These are the activations of a small neural network, seen along a few directions. Each row is one input.
Each table varies a few parts of the input and shows all the possible inputs, shuffled.
Descriptions start from the smaller parts, as in this example, which fits no table here: one of 2 separate values, together with either a single point or one of 11 places around a ring or (one of 5 places around a ring, together with one of 6 places along a line).
Shared parts are said once, and a part with two or three values counts as separate values.

Other details of the inputs shift rows strongly along two fixed directions, in all tables alike. That doesn't count.

A family of inputs:
x1: [-25  -9   7 -17 -23  13 -16  -3  -2  -2  -3  12   0 -15   3 -28  -3]
x2: [ -9   0 -20   2 -24  -3   3   3 -14  -4  -7   4  13 -20  -5  18  -2]
x3: [ 13   5  29 -26  39  17   1  -4  16  10   4  12  11  14  -5 -19  -1]
x4: [ 11  -2 -19   7  -9 -30   6  16 -11 -17  -3  -8 -12  10  -5  26  14]
x5: [-29 -17  11 -17 -43   8  -9  -4   2  15  -3  19   7 -13 -13 -41  -6]
x6: [ 25   9  21  -9  35  29   6  -9  15   8   3   2   3  16  -7 -14   3]
x7: [-15  -2 -21  -4 -40 -20  -4  15 -17   4 -14   9  16 -10  -6  15   7]
x8: [ 12   7  23 -28  38  15  -3  -6  24  18  12   7   5  15   4 -18  -4]
x9: [ 25   7  -7 -11  20 -21   7  15   1  -1  -8  -5  -4  20  -2  27  15]
x10: [-25  -7  10  -8 -28  24  -9  -7  -1   3  -2  16   6 -25  -7 -28 -12]
x11: [-16 -11   5 -12 -24  17   0 -11   3  -1   0   8  -4 -18  -1 -27 -11]
x12: [-10  -4 -28  -6 -39 -20  -3  16 -18  -1 -12   0   3 -10   2  10  10]
x13: [ 12   4 -17  13   4 -17   8   0 -13 -22  -1 -10 -14   1  -2  29   1]
x14: [ 17   6  22  -8  33  18   8  -9  24   3  19   0 -11  13  -2 -16 -11]
x15: [ 17   6  25 -15  38  23   4  -5  18  -5   4   1 -13  10  -2 -15  -4]
x16: [ 13  11 -21  13   0 -10  11  11 -17 -17   2  -7   4  -7  -6  31   7]
x17: [-18 -11 -11  29 -18 -22   3  10 -10  -8  -8 -19  10 -13  13  17  -8]
x18: [ 14   8  20  -8  34  15   5 -15  21   6  15   1 -12  14  -3 -16 -16]
x19: [  2  -3 -17  13 -17  -3   0  -7 -13 -11  -8  -5 -10   0   0  17   1]
x20: [  9   9 -22   9 -10 -28   6  23 -20 -10  -5  -4   5   6  -8  31  16]
x21: [-31 -13   5  11 -21   6  -2  -6   1  23 -13   7  15 -27  18 -33  -4]
x22: [-33  -6   6 -13 -29  14 -20  -3   2   8   7  14   5 -17   4 -32  -9]
x23: [-19  -3 -11   5 -34 -14  -8  15 -17  -6  -8   7   2  -7 -10   6   9]
x24: [ 21   7  20  -2  30  23   6 -13  23   7  15  -1 -11  23   1 -12  -5]
x25: [-29 -21  13  18 -18   5   1  -5   0  16  -9   7   8 -21  17 -28  -9]
x26: [  8   2 -12  12  -3 -31   4  11 -16 -12  -2  -4  -7  13 -15  26   9]
x27: [ 15   7 -17  19  -1  -5   0   5 -12 -22  -6 -10 -12   7   2  35  12]
x28: [-15  -3 -27  -6 -39 -21  -9  13  -8  13  -6   3   8 -10   1  14   4]
x29: [ 14   8  22 -23  38  18  -2  -3  21  14  17   4   2  15   3 -26  -3]
x30: [-35 -21   9   6 -20   4  -5  -7   3  14 -12  -6  14 -18  11 -25 -25]
x31: [ 22   1  -6   0  19 -24   6   9  -1 -10  -3  -8 -16  23  -8  18   8]
x32: [ 12   3  -1  29  38 -24  14   3   3   4  -9 -13   5   4  14  24  15]
x33: [26 11 -7  9 21  0  7  0 -2 -6 -4 -6  6 13 -6 32 12]
x34: [ 10   2 -16  11   0 -26   3   9 -16 -28   4  -9  -9   5   1  28  13]
x35: [ 16   3  26  -7  35  16   7 -14  14  -1   7   6  -6  11 -13 -17 -11]
x36: [ 12   4   9  27  32 -20   4   9   6  -9  -5 -23   1   7  12  22  -1]
x37: [  9  14 -27  12  -2 -11   9  11 -12 -10  10 -13  -3  -4   4  33   3]
x38: [  7   4   1  16  35 -22  12   4  10   0  -9 -24  11   7  10  24   5]
x39: [ 17   4  24 -29  39  19   1  -3  16   6   6   4  -1  14   3 -27   1]
x40: [-13 -10   7  -1 -28  23  -7 -15   2   6  -2  13   6 -11  -6 -25  -8]
x41: [-30 -11  -3 -26 -43  11 -15   2   5  30  -1  14  10 -17   1 -40  -8]
x42: [ 19   3  28  -7  35  18  11  -9  16  -4  11   5  -5  10 -12 -16  -6]
x43: [-26 -15  12  21 -15   3  -6  -3   1  15 -12   7   7 -23  18 -23  -5]
x44: [-16 -11   6  -2 -27  22  -9 -20   0   9  -6  15   6 -10  -8 -27 -13]
x45: [  5  13 -18  18   0 -10   3  11  -8 -18  10  -9 -10  -1   2  32   1]
x46: [ 18   9  18 -16  31  28   2 -14  24  21   6  -1   0  16   2  -8  -1]
x47: [-25 -10   0 -29 -28  12 -12  -6  -1  13  -9  15  13 -19   7 -27  -6]
x48: [ 16  10  -5   6  21 -19  -2  18   5  -7   7  -8 -12  22  -5  21  12]
x49: [ 15   7  30 -22  39  19   2  -2  13   6   9   9   7  14  -6 -26   1]
x50: [ 21  12  17 -11  33  30   5 -10  21  16  11  -3  -4  18   3 -13  -1]
x51: [ 24  12   0  19  20   2   2   3  -3 -18   0  -4  -5  15  -7  26  10]
x52: [ -6   0 -24  -4 -23  -6   3   2 -14  -6 -10  -4   3 -19   3  22   2]
x53: [ 18   7  18  -3  31  21   3 -18  20  10  11   0 -11  24   0 -12 -10]
x54: [-24 -14   5 -17 -24   7 -11 -12  -3   2  -2  12  -1 -13   1 -32  -9]
x55: [  9  13 -17  23  -2  -3  -1   5  -8 -14   5  -9 -10   9   5  34   6]
x56: [-14  -4  -9   9 -22 -16  -6  -2 -21 -13   1   5   2  -9  -8   7   0]
x57: [ 10   4  23 -13  36   7  -4 -11  18   6  17   3  -8  18  -2 -22  -8]
x58: [ 18   9  -3  10  22 -18   3   6   0 -16  19  -9  -9  16   0  20   7]
x59: [-28 -17   3 -17 -42   7 -14  -3  10  21   4  14   2 -12  -4 -41 -11]
x60: [-12   3 -26   0 -26  -4   0   2  -9   4   2  -3   6 -19   4  21  -4]
x61: [-11  -3  -7  10 -24 -16  -2   3 -20 -16   5   3   3 -10  -6   9   6]
x62: [-15  -9   0 -19 -28  27  -8 -16   2  18 -14   8   8 -15   4 -17  -3]
x63: [-15  -5 -19   0 -32 -17  -8  16 -14 -10 -11   1  -6  -5  -2   9  10]
x64: [ 27   5  -5  13  16  -2  10  -2  -1 -17   1 -11 -14  17   0  25   9]
x65: [  2 -12  33  15  49  11  14  -7  15  15  -4  -1  -3  14  12 -18  -6]
x66: [ 15  11   6  10  26 -12   0  11 -10 -22   8  -3  -5  12  -7  22  13]
x67: [-20  -2 -22  25 -23 -27   1   9 -13  -2 -13 -21  16 -21  14  17   0]
x68: [-17  -6  -2 -20 -25  23  -1  -7  -1   9  -5   7   4 -24   3 -26  -9]
x69: [-13  -7 -21   4 -31 -23  -9   6  -8   5   1   0  -5  -2  -5   4  -4]
x70: [ 20  10 -25  13  -2  -6   6   5 -15 -14  -6 -15  -5   4   4  36  16]
Description of these inputs: one of 5 places along a line, together with either one of 2 separate values or (one of 3 separate values, together with one of 4 places along a line).
The inputs of x40 and x33 match in every part but the place on the line of 5. If x11 is changed in the same way as x40 into x33, which row does it become?
Answer: x52
Change only the choice among 3 separate values in x15. List by row number the other rows that result.
Answer: x10, x45
Start at x26 and move only the place on the line of 5, one step at a time. The first step leads to x5. Which rows follow, in order?
Answer: x23, x20, x7
Change only the choice among 3 separate values in x16. List by row number the other rows that result.
Answer: x37, x68
Start at x63 and move only the place on the line of 4, one step at a time. The first step leads to x1. Which rows follow, in order?
Answer: x15, x27
Change only the choice among 2 separate values in x36. List by row number the other rows that result.
Answer: x43

A family of inputs:
x71: [-6 -3  2  0 -6  5 -1 -4  2  5 -2  1  2 -6  3 -7 -5]
x72: [-4 -1  1 -5 -9  6 -3 -2 -1  1  0  5  0 -3 -3 -7 -1]
x73: [-7 -3  4  0 -3  0 -2 -1  2  4  0  1  2 -3  2 -8 -2]
x74: [  1  -1   7  -9   2   8  -2  -3   3   1   2   4  -1   1  -3 -10  -2]
x75: [ -8  -4   3  -2  -8   7  -1  -5   2   5  -2   3   3  -7   2 -11  -5]
x76: [ 11   3  13 -10  20   8   2  -3   9   1   5   1  -4  10  -4  -8  -1]
x77: [  8   4  -7   1   5 -10   2   6  -5  -8   1  -3  -2   5  -2  14   6]
x78: [-6 -4  3 -1 -3  0 -1  0  2  5 -3  0  3 -2  3 -6 -1]
x79: [ -6  -2 -12  11 -12 -12   0   5  -9  -4  -4  -5   1  -5   4  12   2]
x80: [ 3  2 -9  2 -3 -8  1  5 -6 -7  1 -2 -2  1 -2 12  4]
x81: [ 5  4 -6  7  5 -5  3  3 -3 -3  0 -5  1  2  2 12  3]
x82: [10  0 15 -2 23  7  4 -4 10  3  2 -1 -3  9  0 -8 -1]
x83: [-3  1 -9  8 -8 -3  0  1 -5 -2 -1 -3  2 -6  4  9  0]
x84: [-4 -2 -7  8 -7 -6  0  1 -5 -2 -2 -4  0 -4  4  6  0]
x85: [ -1   1 -10   3 -10  -4  -1   3  -6  -4   1  -1  -2  -2  -1   9   2]
x86: [  3   3 -10   2  -4  -7   0   5  -6  -5   1  -2  -2   1  -1  11   5]
x87: [-6 -3  2  0 -6  7 -1 -4  0  3 -1  3  3 -6  2 -7 -3]
x88: [  9   5  -8   1   4 -10   2   6  -5  -6   1  -3  -2   6  -3  15   6]
x89: [-2 -1 -3  8 -2 -6  0  2 -3 -3  0 -3  0 -1  2  5 -1]
x90: [  4   3 -10   2  -4  -8   1   4  -6  -5   1  -2  -1   2  -2  13   5]
x91: [-10  -4   5   0  -6   3  -2  -3   1   4   0   3   2  -5   1 -12  -5]
x92: [ -1   0   7  -8   0  10  -3  -4   5   4   2   5  -1   1  -3 -12  -2]
x93: [ 4  3 -9  1 -3 -8  1  6 -6 -4  0 -2 -1  2 -2 13  6]
x94: [ -4  -4  10  -3   3   8  -1  -6   7   6  -1   2   0  -1   2 -14  -4]
x95: [29  9 15  7 49 -6 10  3 10 -8  7 -8 -9 24 -2 13  6]
x96: [-1  1 -9  6 -5 -8  1  5 -6 -2 -3 -4  4 -4  3 13  4]
x97: [ -8  -2   3  -2  -7   9  -2  -5   2   5  -1   3   4  -7   2 -10  -4]
x98: [10  2 15 -4 23  9  4 -4 11  3  2  0 -2  8 -1 -8 -2]
x99: [-4 -2  1 -1 -2  0  0  1  1  4 -3  0  3 -3  2 -3 -1]
x100: [-5 -2  1 -6 -9  6 -3 -3  1  3  0  5  0 -2 -4 -8 -2]
x101: [-5 -2  0 -6 -9  5 -3 -3  1  4  1  4  0 -2 -2 -7 -3]
x102: [ 2  0  6 -8  2  8 -1 -4  4  2  1  5 -1  3 -4 -9 -1]
x103: [-5 -2  1 -1 -3  2  0 -1  2  4 -2  0  3 -4  2 -5 -2]
x104: [  1   0  -5   8   1 -13   1   7  -4  -4  -2  -4   1   1   1  11   4]
x105: [-6 -2  1 -7 -9  5 -3 -2  1  2  2  4  0 -4 -1 -9 -3]
The inputs of x85 and x92 match in every part but one. If x101 is changed in the same way as x85 into x92, which row does it become?
Answer: x100
What is each input in this table made of?
Answer: one of 5 places along a line, together with either one of 3 separate values or one of 4 places along a line
List by row number the other rows that have the place on the line of 5 in common with x79.
Answer: x73, x80, x81, x86, x90, x103
List by row number the other rows that have the place on the line of 5 in common with x99.
Answer: x77, x78, x88, x93, x96, x104
